Each row below holds a small network's activations on one input, seen along a few directions.
In each table, some parts of the input vary, and every possible input appears once, in random order.
A made-up example of a description, with smaller parts first: line(6) and (point or line(9) or (values(3) and ring(8))).
Shared parts are said once, and a part with two or three values counts as separate values.

Other details of the inputs shift rows strongly along three fixed directions, in all tables alike. That doesn't count.

Rows:
r1: [ 13   7   7   9 -16   5  12   6   9 -10   2]
r2: [  0  18   8   5 -18  -3   4  17 -13  -6 -15]
r3: [  7  42  34  18  15 -14  27  30  -6  17 -20]
r4: [ -1  21  15 -11 -29  -9  -8  14 -14  -2 -10]
r5: [  5  27  61  15 -13 -19   6  22   6  -9  -7]
r6: [-30  41  23 -17  17  14 -20  -5  34  -3  -1]
r7: [ -4  34   1  -1  -5 -10 -10  18 -26  -5 -20]
r8: [ 10 -36 -54 -19  -1  16 -11 -39 -27 -10   3]
r9: [-39 -25  -7   7  64  21 -11  -6  44  16  10]
r10: [ 29 -52 -55 -14 -11  16  -7 -50   0  -7  21]
r11: [-31 -54 -15  26  74  20   9  -7  45  15  18]
r12: [  6 -16 -79 -43  -7  17  14 -27 -33  10  -2]
r13: [  4  26  58  19  -9 -20  -4  27  -1   2  -9]
r14: [ -3   9 -41 -45 -28   1 -31 -20 -47  -5  -3]
r15: [-36  22  31 -29  13   1 -21  -3  26  -3   5]
r16: [-46  28  10 -47  34  -9   3  -3  10  19  10]
r17: [  5   9  19   0 -14 -12  -3   4 -18  -8  -5]
r18: [-18 -80   1  36  58  16  22  -2  69  21  39]
r19: [ 15 -40 -64 -15 -14  30  -4 -31  -7  -6   5]
r20: [ -5   1 -45 -32 -35  -5 -10 -10 -45  -4  -3]
r21: [ 28 -65 -67  -4   5  21   2 -57   1  -9  22]
r22: [ 10  10   6  11  -5   7   2   0  -3 -11 -13]
r23: [-22 -59  -4  34  54  21  25   1  58  14  25]
r24: [-53  19  -8 -23  45   9 -27   5  20  11  -1]
r25: [-40  20  22 -23  29   3 -27  -2  19   2   1]
r26: [ 73 -36  14  66 -26 -13  29   4 -21  -9  -7]
r27: [-49   6  12 -25  18   1  -8   6  20   4  10]
r28: [ -1  31  11  -9 -10 -13 -22  11 -27  -2 -12]
r29: [ 55 -20   7  56 -19 -23  19  20 -41  -1  -8]
r30: [-13  16 -48 -53 -39   1 -28 -14 -43  -3  -8]
r31: [ 11   8  11  -8 -23  -1  -1   2  13  -8   8]
r32: [-51  10  -3 -13  31   3 -13  14  24  16   2]
r33: [ 10  17   8   6  -8   9 -10  -1   0  -7 -16]
r34: [ 22 -39  35  60  30  -2  17   9  36  10  10]
r35: [ 17  44  46  17 -31  -7   4  27  10  -9 -10]
r36: [ 52 -14   3  51 -35  -9  19  23 -24   1 -19]
r37: [ 15  10   6  14  -6   6   5  -6   5 -11  -6]
r38: [ -7  31   4   2 -20 -15   0  26 -23  -1 -17]
r39: [ -1  -8 -46 -35 -20   0 -18 -23 -47  -7   3]
r40: [ 34 -48  26  62   1 -10  40  21  19   4  13]
r41: [ 14   5  14   0 -23  -6  11   5   9 -11   7]
r42: [-13  48  40 -18  -5  -6 -21  -3  19 -10  -3]
r43: [ -2  21 -20 -36   7  -5   5 -16 -26   9  -4]
r44: [-31  31  31 -32   7  -6 -13  -6  28 -11   9]
r45: [ 58 -23  -5  36 -26 -23  52  20 -31  15  -2]
Each input here is: ring(5) and (point or (values(2) and line(4))).
Changing only the ring(5) part turns r26 into r23. The same change can be made to r21. Which row results?
> r1
Change only the values(2) part in r33. List by row number the other rows that result.
> r22
Start at r15 and move only the ring(5) part, one step at a time. The first step leads to r18. Which rows follow, in order?
> r19, r33, r34

Rows:
r46: [-39  60  53 -21  10  -7 -18  20  38  -3  -3]
r47: [-38  11 -14 -33  35  15 -15  -9   8   7   1]
r48: [-30  30  -9 -44  -5  19 -18 -20  22 -13   5]
r49: [-32  14   1 -36  17  24 -11 -23  30  -9   5]
r50: [ 34   8   5  10 -36  -9  -3   0 -25 -21 -12]
r51: [-19 -53  19  35  49   7   3   1  52  21  29]
r52: [-53  47  41 -14  31  -8 -15  26  16   0  -4]
r53: [ -2 -25 -57 -14  -2   5  -2 -22 -32  -2  -2]
r54: [ 25 -26  35  60  17 -12  20  19  34  13  12]
r55: [ -5  46  48  16  -5 -23   1  38 -14  -5 -18]
r56: [  3 -28 -56 -11   0   7  -2 -21 -30  -4   0]
r57: [-12 -47  15  32  34  17  18   0  57   6  23]
r58: [  8  -4 -49 -29  -6  12  -9 -24 -35  -1  -9]
r59: [-40  13 -21 -31  28   9 -16  -4  13  11   6]
r60: [ 15   3 -24 -27 -19  10 -12 -26 -15 -14  -8]
r61: [ 15   5 -22 -25 -22  14  -8 -26 -13 -17  -8]
r62: [  9  65  73  13 -35 -31 -14  30 -18 -14 -19]
r63: [ 19 -36  39  68  19  -1  33  14  38  -4  14]
r64: [ 28 -35 -22   3 -23  -7  24  -2 -21   7  10]
r65: [-48   2 -17 -33  24  11 -15  -2   8  10   3]
r66: [ 32 -17 -28  16 -12  -3  18  -5 -36   7 -15]
r67: [ 19  -8 -33 -13 -20   5 -17 -26 -15  -2   6]
r68: [-47  24   7 -41  15  13 -23 -14  24 -15   6]
r69: [  9 -81 -27  51  43  13  22   2  21  22  21]
r70: [ 64  15  28  46 -51 -16  19  21 -15 -13 -16]
r71: [ 11 -21 -53 -17   1  12   1 -24 -29   4  -5]
r72: [ 31  -4 -29   0 -39  -1  -2   3 -48  -4 -17]
r73: [ 28  -7 -18  -3 -26 -13  21  -1 -21   6   7]
r74: [ -2  -7 -58 -24  -8   7  -5 -18 -25   7  -3]
r75: [-14 -53   1  14  54   1  36  -3  39  26  32]
r76: [-41  16 -11 -55   6  -4  -6 -12  -4  -2  13]
r77: [ 16  52  70  16 -19 -21  -1  27  -1  -6 -20]
r78: [-59  50  36 -28  14  -9 -14  28  10  10 -13]
r79: [ 64  14  34  41 -44 -21   9  11 -34  -6 -19]
r80: [-34  21  -4 -44   4   5 -32 -19   3 -13   4]
r81: [ 33 -14 -32  19 -16  -4  12   2 -27   7  -6]
r82: [  8  43  62  14 -31 -14   0  33   7 -13 -17]
r83: [ 37  12 -30   2 -36  -3  -3   3 -43  -4 -15]
r84: [ 18 -36  37  56  15  -8  16  20  30  10  10]
r85: [-11 -49  13  30  40   9  10   4  52  10  21]
What do these inputs look like to the network?
> values(4) and (point or line(4) or line(5))
Changing only the values(4) part turns r74 into r66. The same change can be made to r73. Which row results?
> r75
Changing only the values(4) part turns r56 into r81. The same change can be made to r55. Which row results?
> r59
Change only the values(4) part in r83. List by row number the other rows that result.
> r47, r52, r69
Change only the line(5) part in r49. List by row number the other rows that result.
> r60, r61, r77, r79
Change only the line(4) part in r69. List by row number the other rows that result.
> r65, r72, r78
